Each row below holds a small network's activations on one input, seen along a few directions.
Each table varies a few parts of the input and shows all the possible inputs, shuffled.
A made-up example of a description, with smaller parts first: one of 8 places around a ring, together with either a single point or (one of 2 separate values, together with one of 4 places along a line) or one of 11 places along a line.
Shared parts are said once, and a part with two or three values counts as separate values.
In the rows, zero is written as 128.

A family of inputs:
x1: [ 78 137 121  92 126 141 111 121 123 141 112]
x2: [134 155 161 200 185  77  77  86 118  84 180]
x3: [149 112 136 114 108 122 147 155 156 109 108]
x4: [131 133 107 143 104 145 135 128 103 160 152]
x5: [ 96 129 137  87 129 151 114 125 143 125 104]
x6: [157 110 123 133 112 130 151 163 141 115 122]
x7: [108 131  99 121 113 142 121 114 111 156 143]
x8: [137 118 144  90 115 130 139 149 147  96  97]
x9: [114 129 136  86 121 138 132 131 152 105  86]
x10: [158 117 112 149 110 136 152 158 129 136 138]
x11: [169 140 164 192 218  67 134  83 115 126 153]
x12: [ 88 132 114 108 118 143 101 113 114 161 122]
x13: [144 120 109 151 105 141 150 139 113 150 147]
Describe the family of inputs behind these rows. -> either one of 2 separate values or one of 11 places around a ring

A family of inputs:
x14: [ 95 120  84  20  44 181 126 145 140 153  68]
x15: [119 153 144 123 132 118 105  96 130  98 114]
x16: [158 125 150 138 134 111 133 146 154  87 113]
x17: [ 99 122 145 132 154 120  97 131 130 101 123]
x18: [105 115 114 155 122 133 104 134 120 129 161]
x19: [164 124 145 145 118 124 124 153 151  90 129]
x20: [110 119 121 129 174 127 128 123 123 160 135]
x21: [122 152 151 108 148 113 121  89 128 121 114]
x22: [ 98 123 146 119 164 112 106 130 129 103 124]
x23: [163 113 148 127 154 107 164 131 145 130 111]
x24: [116 117 116 147 139 136 119 135 105 165 161]
x25: [165 108 126 138 147 113 171 130 135 140 121]
x26: [159 130 125 153 108 120 134 157 147  95 141]
x27: [120 154 120 140 104 127 105 103 128 109 142]
x28: [ 58 100 103  45  59 183 132 185 151 161  73]
x29: [109 121 111 153 129 133 112 141 105 148 161]
x30: [166 121 115 158 106 122 153 157 112 129 149]
x31: [119  98 106  46  56 206 184 189 151 123  77]
x32: [101 123 120 149 127 129  97 137 130 110 150]
x33: [105 118 141 141 138 133  87 134 130 104 138]
x34: [107 121 142 119 180 120 123 124 126 147 124]
x35: [161 117 158 124 148 104 151 134 153 109 113]
x36: [113 120 112 149 158 136 127 129 111 168 136]
x37: [128 153 113 144 104 132 121 107 102 147 154]
x38: [135 148 118 138 113 134 128 100 102 164 154]
x39: [171 111 120 153 113 124 161 147 110 144 148]
x40: [124 146 114 146  98 131 113 100 117 129 154]
x41: [127 153 142 111 156 118 132  88 124 145 113]
x42: [167 111 117 156 132 123 169 137 117 147 121]
x43: [103 120 152 116 171 115 113 124 129 124 124]
x44: [132 152 114 140 133 134 136  94 107 167 128]
x45: [117 155 145 110 141 110 114  95 129 101 114]
x46: [163 119 118 158 101 123 143 152 131 112 152]
x47: [125 149 140 132 115 131  94 100 129 102 130]
x48: [157 125 152 126 142 103 142 143 154  89 114]
x49: [130 151 122 121 148 125 138  87 120 158 126]
Describe the family of inputs behind these rows. -> one of 3 separate values, together with either a single point or one of 11 places around a ring
The inputs of x35 and x21 match in every part but the choice among 3 separate values. If x30 is changed in the same way as x35 into x21, which row does it become? -> x37
Change only the choice among 3 separate values in x42. List by row number the other rows that result. -> x36, x44
A walk changes only the place on the ring of 11. It starts at x24 and steps to x36. List the rest of the walk in order. -> x20, x34, x43, x22, x17, x33, x32, x18, x29
Change only the choice among 3 separate values in x41. List by row number the other rows that result. -> x23, x34

A family of inputs:
x50: [169 124 138 165 135 113 144 139 128 110 146]
x51: [161 120 117 153 116 121 150 144 126 130 143]
x52: [128 141 154 138 166  99 110 103 128 107 128]
x53: [ 90 138 129 116 139 130  96 111 123 130 126]
x54: [ 94 134 114 111 118 146 113 113 114 148 133]
x55: [112  99 120  30  61 176 159 187 173 109  53]
x56: [149 133 152 155 170  99 124 111 134 104 134]
x57: [145 116 107 143 101 139 146 145 119 150 140]
x58: [160 127 151 163 162  97 138 128 134 107 142]
x59: [106 146 144 123 151 116  99  99 131 121 126]
x60: [101 134 106 116 111 152 123 122 112 158 128]
x61: [120 124 105 121 106 148 132 134 113 162 137]
Describe the family of inputs behind these rows. -> either a single point or one of 11 places around a ring
A walk changes only the place on the ring of 11. It starts at x56 and steps to x52. List the rest of the walk in order. -> x59, x53, x54, x60, x61, x57, x51, x50, x58

A family of inputs:
x62: [ 88 117 105  53  69 166 127 156 126 153 100]
x63: [183  94 122  87  53 160 192 202 169  94  86]
x64: [103 169 136 182 181  95  69  60 106 126 169]
x65: [136 152 153 178 177  81  98  79 100 128 179]
x66: [158 103  99  86  57 165 189 183 154 138  86]
x67: [ 84 178 153 154 204 100  68  36  94 133 153]
x68: [162 134 153 205 188  97 128 112 111 113 176]
x69: [ 31 130 108  29 104 179  96 120 132 166  80]
x70: [117 101 103  78  72 185 162 175 136 131  99]
x71: [219 112 165 213 178  59 159 151 144  76 159]
x72: [203 123 145 209 179  72 151 123 128 120 161]
x73: [ 52 123  94  60  75 177  97 140 136 157  90]
Describe the family of inputs behind these rows. -> one of 2 separate values, together with one of 6 places along a line
The inputs of x67 and x69 match in every part but the choice among 2 separate values. If x68 is changed in the same way as x67 into x69, which row does it become? -> x70
Change only the choice among 2 separate values in x65. List by row number the other rows that result. -> x62
Change only the choice among 2 separate values in x63. List by row number the other rows that result. -> x71
